Small tables with named rows and columns. After each table, cells are looked up by row and column.

defig =
	foru	padi
botugul	6084	1616
zoza	6463	1620
zam	3847	2800
vedevo	4802	7031
zozi	4678	5638
nugiga	3348	2309
potat	5573	8839
tevati	4394	2416
vasido	3538	1121
paledun	2908	3398
fetug	5288	2196
puv	4481	4392
fofu	6121	7001

zam, foru: 3847
botugul, foru: 6084
potat, foru: 5573
vasido, padi: 1121
botugul, padi: 1616
vedevo, foru: 4802
tevati, padi: 2416
fetug, padi: 2196
zozi, padi: 5638
zoza, padi: 1620
potat, padi: 8839
vasido, foru: 3538
puv, foru: 4481
vedevo, padi: 7031
tevati, foru: 4394
zoza, foru: 6463
puv, padi: 4392
fetug, foru: 5288
Which row has the largest foru? zoza

nat =
,zutik,fup,rumet,guri,begesed,vuditi,mudum,san,kif
bobu,24,100,99,9,66,83,51,143,2
gagiv,72,30,78,32,202,154,57,196,208
mil,136,161,88,135,69,123,177,152,148

What is the rumet of bobu in nat?
99
What is the zutik of bobu in nat?
24
What is the begesed of mil in nat?
69
What is the zutik of gagiv in nat?
72
What is the kif of gagiv in nat?
208
What is the kif of bobu in nat?
2
What is the mudum of mil in nat?
177
What is the rumet of mil in nat?
88
What is the mudum of gagiv in nat?
57
What is the kif of mil in nat?
148
What is the san of bobu in nat?
143
What is the begesed of gagiv in nat?
202
What is the mudum of bobu in nat?
51
What is the vuditi of gagiv in nat?
154
What is the san of gagiv in nat?
196
What is the fup of bobu in nat?
100
What is the begesed of bobu in nat?
66
What is the fup of gagiv in nat?
30
What is the guri of mil in nat?
135
Row with the largest san: gagiv

gedule.csv
,vov,bag,pomi
gak,0.811,0.837,0.343
nul,0.802,0.789,0.391
rik,0.818,0.806,0.479
siv,0.814,0.792,0.421
pifilig,0.727,0.776,0.389
susozus,0.830,0.827,0.227
sibizib,0.771,0.595,0.674
toseto,0.224,0.815,0.789
tir,0.674,0.772,0.371
bodelu,0.838,0.813,0.412
ped,0.814,0.798,0.379
nolivi,0.807,0.793,0.436
zutut,0.783,0.788,0.339

vov of nolivi is 0.807
bag of nolivi is 0.793
vov of bodelu is 0.838
pomi of zutut is 0.339
bag of bodelu is 0.813
bag of tir is 0.772
bag of rik is 0.806
vov of sibizib is 0.771
pomi of siv is 0.421
bag of pifilig is 0.776
pomi of toseto is 0.789
pomi of sibizib is 0.674
pomi of nolivi is 0.436
pomi of susozus is 0.227
bag of siv is 0.792
pomi of rik is 0.479
pomi of ped is 0.379

tero
fields: zez, nanugo, rad, muze, mefeb, lig, dor, batuda
gud: [72, 73, 71, 35, 39, 79, 40, 71]
sarupop: [71, 72, 69, 35, 38, 80, 44, 70]
bonubo: [68, 70, 66, 38, 40, 78, 40, 65]
fopide: [61, 62, 58, 46, 53, 69, 22, 56]
porodit: [65, 65, 68, 46, 45, 63, 59, 68]
vasiref: [60, 57, 57, 40, 48, 58, 40, 58]
mok: [69, 70, 67, 39, 42, 78, 38, 66]
kizome: [71, 73, 69, 34, 37, 80, 41, 70]
litez: [69, 71, 67, 37, 39, 79, 41, 67]
petif: [72, 74, 72, 35, 38, 79, 41, 71]
sodovem: [67, 69, 64, 36, 39, 77, 41, 65]
balav: [36, 36, 35, 66, 64, 34, 48, 37]
suz: [42, 40, 38, 51, 50, 42, 60, 41]

What is the mefeb of porodit in tero? 45
What is the mefeb of fopide in tero? 53
What is the muze of vasiref in tero? 40
What is the nanugo of porodit in tero? 65
What is the lig of porodit in tero? 63
What is the batuda of sodovem in tero? 65
What is the batuda of litez in tero? 67
What is the rad of petif in tero? 72
What is the nanugo of kizome in tero? 73
What is the mefeb of suz in tero? 50
What is the muze of fopide in tero? 46
What is the muze of petif in tero? 35
What is the muze of gud in tero? 35
What is the rad of litez in tero? 67
What is the dor of porodit in tero? 59
What is the rad of suz in tero? 38
Row with the largest rad: petif

